These are the activations of a small network on made-up records, seen along a few directions, one row for each record.
Each row is followed by the record's values for the fields KIB, ZIVA, ZUPOF, MOK, VUP.
A field that a record lacks is left out.
The largest differences between rows may come from other fields.
Strong random noise was added to every row along 5 fixed directions; ignore it. To show where, here is one row again and again, with new noise each time:
[ 105 -176 -125  303  -96 -125  103  124   26  -69  207  -23  155 -216
 -170  -73 -191  -26 -117  172]
[ 202  -90    8   79   57 -104  -30   76  -44  -39   84 -131   13 -110
  104   90 -113  -87   60   39]
[ 166  -15   76  -92   39  -73   -9  -45  -97  -43   51  -87  -74   49
   48 -167  216   16 -188  160]
[-156   17  171 -250  137  -72   12 -193 -118  -27 -106   70 -175  142
   58  -96  291   78 -217   36]
[-328   -1  218 -593   92  -41  -13 -405 -228   99 -232  214 -213  325
  106  -59  490  190 -168 -156]
[ 341 -257  -98 -307 -188  -63 -143  -70 -215  236   68  -81  170   17
  249  307  -84  -21  457 -331]
[ -43  -47   57   30   84 -108  -79  -41  -57  -31  -76   57   89 -103
   25  271 -258  -89  251 -162]

[-286  -94   58 -337   14  -17  243 -303  -84  111  -24  239 -304  177
   41 -328  449  276 -417   93] | {KIB: rolub, ZIVA: tofon, ZUPOF: fon, MOK: gaka, VUP: dolel}
[-180  180   93   76   33   32  -60  -88   89 -116 -149  119  100   63
 -221   19   47  -58  -43  -24] | {KIB: dit, ZIVA: zuzu, ZUPOF: reriz, MOK: gaka, VUP: dolel}
[ -19  237  230 -199   30   75  -29 -170 -151  -29 -143  103 -144  173
  -17 -287  249  105 -109  144] | {KIB: dit, ZIVA: zuzu, ZUPOF: reriz, MOK: gaka, VUP: feb}
[-493    1  123  -24  196  -13   83  -76   34   -6 -181  159 -173    1
   95  259 -111   19   18 -183] | {KIB: dit, ZIVA: zuzu, ZUPOF: reriz, MOK: gaka, VUP: feb}
[-341 -159 -171  179  -50    4  165   22  248   28   45   95   63  -48
 -134  184  -16  -14 -144 -137] | {KIB: dit, ZIVA: zuzu, ZUPOF: reriz, MOK: gaka, VUP: dolel}
[-239 -263  -91  387 -117 -115  170  301  -44 -102  215   -7   97 -237
 -235 -119 -290   57 -308  248] | {ZIVA: zuzu, MOK: poti, VUP: feb}
[-220   79  276   74  199 -174 -127 -110 -162 -187 -218  149   58  -82
 -105  190 -250 -112  106  -39] | {KIB: puv, ZIVA: buzog, ZUPOF: sureb, MOK: poti, VUP: feb}
[ 203   -6  -41  354   42  -73   56  113   68 -105  106  -23   43 -261
  -47  -35 -334 -100   72  167] | {KIB: rolub, ZIVA: tofon, ZUPOF: fon, MOK: gaka, VUP: lirek}
[ 407  -39  -93 -130 -191   59 -104   38   -7   86  121 -240  107  145
   79  -47  310  -55  -27    0] | {KIB: dit, ZIVA: zuzu, ZUPOF: reriz, MOK: gaka, VUP: feb}
[ 137 -429 -316 -225 -332   33  116   39    8  324  255 -149   70   95
  206  154  239   88  -16 -234] | {KIB: dit, ZIVA: zuzu, ZUPOF: reriz, MOK: gaka, VUP: feb}
[-177  424  185  -27  108   89 -135 -167  -27 -137 -280  269   50   56
 -267 -168 -109   38  157   39] | {KIB: pagaf, ZIVA: buzog, MOK: poti, VUP: dolel}
[ -92 -440 -184 -160  146  -82  307   48  147  199  223 -219 -431   19
  508  151  328   66 -372  -66] | {KIB: rolub, ZIVA: tofon, ZUPOF: fon, MOK: gaka, VUP: feb}
[ 567  384   62 -262 -168   59 -391 -377  -13  -62 -198  106  376  257
 -319 -215  362 -124  240  -48] | {KIB: pagaf, ZIVA: buzog, ZUPOF: reriz, MOK: gaka, VUP: dolel}
[-242  105   42  426   -5  -62 -106  140  117 -292  -78   89  316 -122
 -491   26 -259 -145 -109   96] | {ZIVA: zuzu, MOK: gaka, VUP: dolel}
[ -74  104   37  311  249   45  -42  365  114 -104   -9 -241 -101 -193
  209  325 -449 -162  225  -28] | {KIB: puv, ZIVA: zuzu, MOK: poti, VUP: dolel}
[ -36 -138  127 -295  144 -173   66 -263 -135   25  -29   82 -212  109
  132 -106  360   65 -276   54] | {KIB: pagaf, ZIVA: tofon, ZUPOF: sureb, MOK: poti, VUP: dolel}
[ 273  153   17  287  -33  -10 -124  162   85 -194   68 -200  198  -30
 -212 -111   48 -180 -144  234] | {KIB: dit, ZIVA: zuzu, ZUPOF: reriz, MOK: poti, VUP: feb}
[-250 -169  122  238  179 -217   97   79  -87 -139   23   12  -65 -196
   -8  119 -230  -70 -174  113] | {KIB: puv, ZIVA: buzog, ZUPOF: sureb, MOK: poti, VUP: lirek}
[ 242 -334 -256  158 -167  -91   50  107   13  152  199  -41  184 -261
  126  309 -429  -72  369 -200] | {KIB: rolub, ZIVA: tofon, ZUPOF: fon, MOK: gaka, VUP: lirek}
[  64   27  150 -503    4  -31 -148 -348 -117   59 -157   14  -40  368
   61  -39  651    7 -168 -127] | {KIB: puv, ZIVA: buzog, ZUPOF: sureb, MOK: gaka, VUP: dolel}
[ 136 -198   35   39  216 -133  -72  157  -84   55   15 -203 -107 -215
  463  539 -456 -176  447 -244] | {KIB: rolub, ZIVA: tofon, ZUPOF: fon, MOK: poti, VUP: feb}
[ 343 -197 -304  225 -306 -118   91  -95  202  -35  269   51  354  -62
 -434 -299  259  -47 -344  201] | {KIB: pagaf, ZIVA: tofon, ZUPOF: fon, MOK: gaka, VUP: dolel}
[-465 -422 -137  116   16  -83  251  217   58   68  155  -47 -157 -109
  117  180  -98   84 -291  -58] | {ZIVA: zuzu, MOK: gaka, VUP: feb}
[ 319  274  210 -178   92  -58  -78 -340  -66 -149 -103   97  -96  179
 -152 -526  519   10 -332  343] | {KIB: pagaf, ZIVA: tofon, ZUPOF: fon, MOK: gaka, VUP: feb}
[  24   50  -63  -99 -342   39  -37 -178 -169   53   -8  259  301   59
 -385 -305   13  167   50   42] | {KIB: rolub, ZIVA: buzog, ZUPOF: reriz, MOK: poti, VUP: lirek}
[  44   57  266 -154  257  -15  -31  140 -155 -109  -20 -288 -413  137
  318 -210  319   12 -376  279] | {ZIVA: zuzu, MOK: gaka, VUP: lirek}
[ 211 -301 -323 -112 -657  -89   97 -377 -153  215  187  488  558  -35
 -570 -350   31  233   68  -42] | {KIB: pagaf, ZIVA: tofon, ZUPOF: fon, MOK: gaka, VUP: dolel}
[ 304  152  -31   89 -105  -15  -65 -157   41  -87   -3  137  195  -41
 -276 -260    2  -22   43  141] | {KIB: pagaf, ZIVA: buzog, ZUPOF: zate, MOK: gaka, VUP: dolel}
[ 183 -107 -211  147   15   60  179  216  161   78  234 -175 -173 -140
  204  -81  -88   45  -52  121] | {KIB: pagaf, ZIVA: buzog, MOK: gaka, VUP: dolel}
[-469  173  310   85  453 -142  -35 -170  118 -267 -310  129 -183   27
  -40  218   62 -164 -211  -34] | {KIB: puv, ZIVA: buzog, ZUPOF: sureb, MOK: gaka, VUP: dolel}
[ 277  -34  129 -311 -147  -60 -337 -138 -309  101 -129  -27  296  114
   79  340  -53 -125  519 -337] | {KIB: dit, ZIVA: buzog, ZUPOF: sureb, MOK: poti, VUP: dolel}
[  -4  220  231 -167  107   59 -101 -121 -138   -7 -195   70 -122   91
  123    8   -2    8  186  -40] | {KIB: dit, ZIVA: zuzu, ZUPOF: reriz, MOK: gaka, VUP: feb}
[ 183 -261 -111  -80  -30  -47  179   20  -30  148  202 -107 -204  -54
  281  -70  100   82 -110   63] | {KIB: rolub, ZIVA: tofon, ZUPOF: fon, MOK: gaka, VUP: feb}
[ 258   69   39 -360 -123   14 -169 -277 -100   61  -86   28  110  238
  -33  -97  392   17   49 -100] | {KIB: rolub, ZIVA: tofon, ZUPOF: fon, MOK: gaka, VUP: dolel}
[ 109   68 -153  198 -186  172   75  233   86   43  152  -97   62  -57
  -71 -162 -112   59   11  132] | {KIB: dit, ZIVA: zuzu, MOK: gaka, VUP: feb}
[ 424  -22  -39 -215 -207    8 -144 -152 -175  144    8   30  171   32
   61   -4  -30    0  375 -129] | {KIB: rolub, ZIVA: tofon, ZUPOF: fon, MOK: gaka, VUP: lirek}
[ 445   98  -58    1 -454  -40 -244 -232 -123  -72   22  138  611  113
 -603 -333  234  -63    0  112] | {KIB: puv, ZIVA: buzog, ZUPOF: sureb, MOK: gaka, VUP: lirek}
[  22 -249  -48  111  143 -158   -8   88  109  -13   61 -183   -6 -102
  209  432  -75 -209   27 -173] | {KIB: puv, ZIVA: buzog, ZUPOF: sureb, MOK: gaka, VUP: dolel}
[ 467    0   39 -109 -211   21 -167   78 -265   65   93 -178  153   30
   82  -70  -24  -16  224   54] | {KIB: dit, ZIVA: zuzu, ZUPOF: reriz, MOK: poti, VUP: feb}
[-535 -340 -227  -30  -95   75  264  116   31  290   72  150  -92 -130
  207  382 -403  191  259 -377] | {KIB: puv, ZIVA: zuzu, MOK: gaka, VUP: dolel}
[  65 -162 -337  270 -137  120  246  332  285   84  333 -243  -56  -85
   37 -127   71   48 -295  166] | {KIB: puv, ZIVA: zuzu, MOK: gaka, VUP: dolel}
[  61   40   54  228   62 -121 -133  -30   73 -154  -73   33  239 -108
 -180  222 -183 -223  136  -66] | {KIB: puv, ZIVA: buzog, ZUPOF: sureb, MOK: gaka, VUP: dolel}
[-420  124 -108  373  189   33  209   44  412 -170  -25  151  -82 -107
 -270  -88  -45  -13 -335  128] | {KIB: pagaf, ZIVA: buzog, MOK: gaka, VUP: dolel}

Here are new rows. What are their fields?
[-559 -217  -22 -102  224 -121  211 -126  173   -4  -42   63 -258   99
   72  137  348   45 -505  -87] | {KIB: rolub, ZIVA: tofon, ZUPOF: fon, MOK: poti, VUP: feb}
[-363  154   28   70  238   60  178  -51  192  -75  -90  148 -275  -15
  -20 -141   32   99 -215   98] | {KIB: pagaf, ZIVA: buzog, MOK: gaka, VUP: dolel}
[-307 -170  -24  -35    3 -119   88 -175   79  -20  -28  138   49   69
 -159   74  247   -2 -293  -85] | {KIB: puv, ZIVA: buzog, ZUPOF: sureb, MOK: gaka, VUP: dolel}
[ 303  194  204 -157  113   56 -242    8 -131    2 -138 -160  -48   74
  280  199  -58 -134  388 -122] | {KIB: dit, ZIVA: zuzu, ZUPOF: reriz, MOK: gaka, VUP: dolel}
[-211  115   54  234   19    0  -25    5   96 -137  -97  118  153  -66
 -250   91 -172  -77   31  -23] | {KIB: dit, ZIVA: zuzu, ZUPOF: reriz, MOK: gaka, VUP: dolel}
[ -59   18  -29  -84 -302   51  -13 -171 -119   74  -34  244  253   77
 -304 -158   40  120   61  -41] | {KIB: dit, ZIVA: zuzu, ZUPOF: reriz, MOK: gaka, VUP: feb}
[ 210   32   66  465  110  -67   -6  404   53 -287  179 -332  -42 -179
  -75 -229 -105 -144 -359  466] | {ZIVA: zuzu, MOK: gaka, VUP: feb}
[  80  320   77  163  275  146   16  228  244 -177    9 -328 -312   90
  130 -234  296  -89 -381  326] | {KIB: puv, ZIVA: zuzu, MOK: gaka, VUP: lirek}
[ 238   49   21  182 -155  -15 -283  145 -130  -72  -53  -22  385 -152
 -158  221 -510 -161  516 -133] | {ZIVA: zuzu, MOK: gaka, VUP: feb}
[  -1 -105 -210   73 -130  113  153  191  129   89  200 -151  -42    1
   36 -100   95   93 -170   67] | {KIB: puv, ZIVA: zuzu, MOK: gaka, VUP: dolel}
[-113  249  361 -250  115  -27 -436  -83 -307 -126 -383   45  158  162
  -38  259 -127 -135  377 -230] | {ZIVA: zuzu, MOK: poti, VUP: lirek}
[-320  176  145  149  130   17   49  -48   72 -136 -143  170  -49  -15
 -164  -27  -61   -3 -106   64] | {KIB: dit, ZIVA: zuzu, ZUPOF: reriz, MOK: gaka, VUP: dolel}
[-394  263   50  133   39   39  -68 -126   56 -109 -245  377  208  -74
 -388   51 -361   20  251 -119] | {KIB: pagaf, ZIVA: buzog, MOK: poti, VUP: dolel}
[-525   39  203  -64  165  -32   11  -41  -69 -104 -200  166 -135   70
  -70   36    1   68 -180  -28] | {ZIVA: zuzu, MOK: gaka, VUP: dolel}
[-135 -222  -18  366   58 -138  -70  379  -30 -118   80 -172  167 -276
    3  413 -562 -172  178  -85] | {ZIVA: zuzu, MOK: poti, VUP: dolel}
[ 166 -177 -154  250   67  -81  120  155  206  -34  198 -183  -47 -156
  101   82  -36 -113 -149   84] | {KIB: rolub, ZIVA: tofon, ZUPOF: fon, MOK: gaka, VUP: dolel}
[ 260 -334 -496    6 -504  111  235   52   45  356  358  106  208 -139
  -59 -167 -172  230  206  -75] | {KIB: pagaf, ZIVA: buzog, MOK: gaka, VUP: dolel}
[  15  -11 -105  180  139   51  239  167  167   -4  157  -86 -307 -143
  172 -190  -72   85 -195  228] | {KIB: pagaf, ZIVA: buzog, MOK: gaka, VUP: dolel}
[-403  -23  -30  366  286   91  336  381  240  -45  123 -142 -437 -197
  261   51 -243   50 -257  179] | {KIB: dit, ZIVA: zuzu, MOK: gaka, VUP: dolel}
[ -87 -146  -44  412  285 -211  221   55  274 -195  117   -8 -157 -261
  -21   27 -102 -133 -357  209] | {KIB: pagaf, ZIVA: tofon, ZUPOF: fon, MOK: gaka, VUP: dolel}
[-423 -157 -179 -298 -214  196  248  -40   19  295   58  118 -162  206
   82  -92  295  308 -189 -150] | {KIB: dit, ZIVA: zuzu, MOK: gaka, VUP: feb}
